Each row below holds a small network's activations on one input, seen along a few directions.
Each table varies a few parts of the input and shows all the possible inputs, shuffled.
A made-up example of a description, with smaller parts first: one of 6 places along a line, together with either a single point or one of 11 places along a line or (one of 2 separate values, together with one of 8 places around a ring).
Shared parts are said once, and a part with two or three values counts as separate values.
(in the rows, 128 means zero)

Other details of the inputs vary at random and push rows far along two fixed directions, the same in every table; ignore that.

Table:
row 1: [131 136 120 163 118 180 104 136  93 147 120]
row 2: [143 107 144  88 163  53 147 106 185  76 164]
row 3: [172  99 140  93 163  50 152 125 161  84 185]
row 4: [137 147 116 152 113 173 103 138  94 149 132]
row 5: [183 152 165  75 122 198 129 139 128 103 141]
row 6: [141 154 160  97 121 196 119 117 145 104 114]
row 7: [144 100 145  81 144  44 174 142 169  94 161]
row 8: [103 110 105 149 157  46 127 101 159 114 141]
row 9: [107 136 128 161  94 175 128 152 101 153 100]
row 10: [173 151 162  71 101 217 125 108  85 109 118]
row 11: [107 152 116 148 121 163 105 109 126 142 105]
row 12: [149 148 163  68 131 196 126 118 153  98 117]
row 13: [166 101 136  87 168  54 152 131 159  81 184]
row 14: [153 145 163  75 101 182 148 148 133 130 117]
row 15: [110 100 109 131 142  33 158 132 138 147 140]
row 16: [173 147 158 100 120 198 125 136 120 111 136]
row 17: [135 145 121 156 123 161 108 132  97 149 119]
row 18: [115 142 129 154  88 165 126 147 105 161 107]
row 19: [156 150 143 121 115 214 115 142 103 126 125]
row 20: [141 114 141  82 171  51 149 102 182  86 154]
row 21: [ 98 139 121 159 123 178  99 117 119 136  96]
row 22: [159 105 122  96 164  48 146 122 155 104 170]
row 23: [121 137 104 162 120 175 100 141  88 154 124]
row 24: [116 134 131 152  92 159 127 146 108 160 102]
row 25: [ 84 119  97 181 111 104 128 150 103 160 118]
row 26: [123  95 131 125 136  60 158 142 149 117 138]
row 27: [103 137 115 148  98 162 124 149 100 168 105]
row 28: [131  87 112 155 163  64 136 130 131 109 158]
row 29: [143 112 147 100 134  64 166 136 157 116 139]
row 30: [162 104 130 108 163  47 149 121 158  93 171]
row 31: [ 90 114  96 184 113  83 131 137 114 167 108]
row 32: [181 144 162  92 125 187 130 129 133 111 123]
row 33: [117 134 131 146 106 141 134 141 113 161  96]
row 34: [ 97 143 120 164 120 184 101 121 115 132 100]
row 35: [117 143 127 142 102 145 135 143 109 163 104]
row 36: [127 112 137 105 158  82 137 111 170  84 147]
row 37: [127 137 115 167 126 153 105 131  95 156 112]
row 38: [204 147 220  16 102 212 171 147 167  84 116]
row 39: [ 77 128  90 191 140  94 102 107 120 152 114]
row 40: [151 113 154  60 168  71 152 110 191  64 163]
row 41: [173 158 181  43 123 210 132 114 161  96 123]
row 42: [169  89 144  93 172  57 155 127 163  77 175]
row 43: [161 155 168  57 129 191 133 106 163 104 115]
row 44: [108  97 111 130 137  49 152 144 140 131 145]
row 45: [100  93 105 130 118  40 152 109 101 131 134]
row 46: [ 90 120  95 186 109  86 130 137 111 167 114]
row 47: [ 96 103 102 161 154  52 118 107 149 121 140]
row 48: [162 154 172  52 135 187 136 107 158 107 115]
row 49: [ 97 142 116 133 107 171 104  84  83 134  97]
row 50: [158  95 132 108 167  54 150 128 154  85 180]
row 51: [159 154 170  81  89 196 146 150 131 129 115]
row 52: [161 150 173  72  98 186 152 150 138 118 119]
row 53: [102 139 121 167  91 172 122 150  97 162 100]
row 54: [ 90 111  96 143 156  72 117 110 142 126 140]
row 55: [108 128 130 160  99 170 129 151 105 152  94]
row 56: [104 120  76 188 130 101  97 134  90 167 143]
row 57: [109 138 118 146  94 155 126 147 104 170 110]
row 58: [123 109  91 159 154  44 125 125 127 131 160]
row 59: [157 125 158  64 154  95 146 110 182  77 157]
row 60: [ 85 120  99 187 107 101 126 146 103 164 119]
row 61: [ 74 127  84 174 138 105  99 112 116 153 124]
row 62: [ 89 147 108 167 120 178  95 122 109 142 102]
row 63: [130 140 110 144 121 175 103 139  94 150 128]
row 64: [171 147 174  56 103 180 160 138 148 123 113]
row 65: [ 70 122  82 202 135  97  97 105 120 157 105]
row 66: [136  96 109 150 155  53 129 126 131 120 164]
row 67: [149 153 133 127 122 174 113 134 104 141 122]
row 68: [ 92 153 109 164 117 174  93 119 109 147 107]
row 69: [ 67 122  86 203 134 110  93 113 112 153 110]
row 70: [100 122  77 185 141  86 104 128  91 171 133]
row 71: [132 143 112 144 119 172 103 138  94 151 130]
row 72: [136 102 149  95 165  85 144 111 179  73 140]
row 73: [ 98 141 116 163 129 155 101 109 120 149  93]
row 74: [191 144 180  75 124 220 139 138 132  91 134]
row 75: [ 85 123  88 186 110  85 129 139 107 174 115]
Description of these inputs: one of 3 separate values, together with either a single point or (one of 4 places along a line, together with one of 6 places along a line).
Q: Changing only the choice among 3 separate values turns row 26 into row 21. The same change can be made to row 33. Which row results?
A: row 73
Q: Changing only the choice among 3 separate values turns row 60 into row 6. The same change can be made to row 55. Which row results?
A: row 72
Q: Change only the place on the line of 4 in row 66. List by row number the other rows that result.
A: row 3, row 4, row 56
Q: Change only the place on the line of 6 in row 52. List by row number the other rows that result.
A: row 7, row 25, row 35, row 51, row 75

Table:
row 76: [110 120 124 111 114  73 154 123 133 126 135]
row 77: [ 99 119 109 124 172  65 114  70 170  90 134]
row 78: [ 97 147 118 164  79 171 117 124  85 181  82]
row 79: [132 147 106 201 117 202  88 157  97 163 127]
row 80: [117 122 132 136 110 145 139 126 102 137 104]
row 81: [119 139 111 164 103 197 110 138  65 165 102]
row 82: [128  92 115 132 158  54 143 138 133 108 159]
row 83: [105 105 126 141 146  42 151 133 167 114 138]
row 84: [160 119 118 133 156  87 128 141 126 119 167]
row 85: [ 91  91 103 142 124  37 148 120 116 123 144]
row 86: [233 152 201  36 139 205 145 152 164  71 159]
row 87: [104 100 103 134 187  63 105  78 146  86 161]
row 88: [114 107 121 124 138  46 160 119 143 129 133]
row 89: [114 164 100 178 144 203  54  91  88 145 124]
row 90: [121 116 111 114 147  46 151 126 151 147 141]
row 91: [201 133 215  11 100 194 172 122 151  75 115]
row 92: [ 95 142 127 171  93 195 112 140  86 154  81]
row 93: [108 159 112 147  86 181 108 134  95 198  88]
row 94: [204 132 206  31 133 196 158 149 169  61 141]
row 95: [210 132 209  37 130 215 158 152 179  62 140]
row 96: [242 148 196  18 123 193 151 133 139  84 154]
row 97: [134 157 100 165  96 191  95 141  58 170 131]
row 98: [112 114 115 130 155  42 142 141 176 133 147]
row 99: [134 118 123 131 110 147 125 130  90 142 123]
row 100: [139 163 140  72 155 170 102  84 174 102 116]
row 101: [108 122 108 132 147  55 138 138 155 149 137]
row 102: [100 105 122 163 138  63 145 137 169 122 132]
row 103: [149 107  94 154 157  54 130 131 107 133 170]
row 104: [ 95 136 131 189  94 207 110 148 110 146  84]
row 105: [ 77 149 108 174 124 201  74  81 101 128  85]
row 106: [113  94 136 136 142  67 149 135 154  96 135]
row 107: [ 94 158 124 168  91 190 113 139  98 170  79]
row 108: [101 136  99 162  92 180 109 137  60 163 117]
row 109: [106 114 111 150 150  63 136 144 178 143 141]
row 110: [110 120 106 106 133  41 148 127 147 145 151]
Q: Describe the family of inputs behind these rows.
A: one of 5 places along a line, together with either a single point or one of 6 places along a line
Q: Changing only the place on the line of 5 turns row 79 into row 102. The same change can be made to row 103. Which row results?
A: row 88
Q: Change only the place on the line of 6 in row 81. List by row number the other rows that result.
A: row 82, row 94, row 95, row 99, row 108

Table:
row 111: [126 155 142 116 122 201 122 129 135 125  99]
row 112: [117 154 140 111 121 192 121 116 124 131 102]
row 113: [127 160 118 167 105 203  98 137  88 154 111]
row 114: [191 117 161  43 146 101 159 107 162  74 162]
row 115: [122 109  91 169 154  77 115 137 106 140 149]
row 116: [106 112 104 159 113  58 153 160 123 163 126]
row 117: [152 151 135 116 122 191 112 130  88 139 120]
row 118: [ 95 103  98 155 113  36 155 141 116 173 132]
row 119: [ 75 112  89 159 144  54 111 112 123 139 141]
row 120: [149 147 153 116  82 186 147 172 124 157 102]
row 121: [117  94  89 186 161  65 113 144 116 146 162]
row 122: [111 149 131 176 111 202  99 132 121 151  87]
row 123: [ 94 116  87 168 144  51 119 112 116 134 150]
row 124: [ 85 103  90 176 150  60 112 133 144 136 147]
row 125: [154 142 126 112 116 187 112 121  89 140 119]
row 126: [135 161 129 137 106 201 106 124  86 146 115]
row 127: [135 148 152 106  86 169 151 155 109 162 105]
row 128: [165 118 168  60 162 112 162 129 199  71 152]
row 129: [160 114 162  37 145  93 151 104 176  77 152]
row 130: [ 86  67 107 188 120  59 150 147  95 114 136]
row 131: [111 155 134 160 112 195 103 125 119 143  82]
row 132: [145 152 143 137 113 205 112 142 127 132 122]
row 133: [111 102  92 190 152  62 118 135 126 139 165]
row 134: [178 126 196  30 154 109 163 104 193  60 139]
row 135: [125 146 147 121 110 186 114 104 125 133  89]
row 136: [179 118 162  43 144  97 158 103 170  73 160]
row 137: [117 160 116 167 104 200  98 133  96 153 105]
row 138: [165 122 166  47 152 103 152 124 187  70 152]
row 139: [ 78 102  85 160 149  57 126 101 131 139 130]
Q: Describe the family of inputs behind these rows.
A: either a single point or (one of 4 places along a line, together with either a single point or one of 6 places along a line)
Q: Change only the place on the line of 6 in row 113. List by row number the other rows that result.
A: row 111, row 115, row 131, row 137, row 138
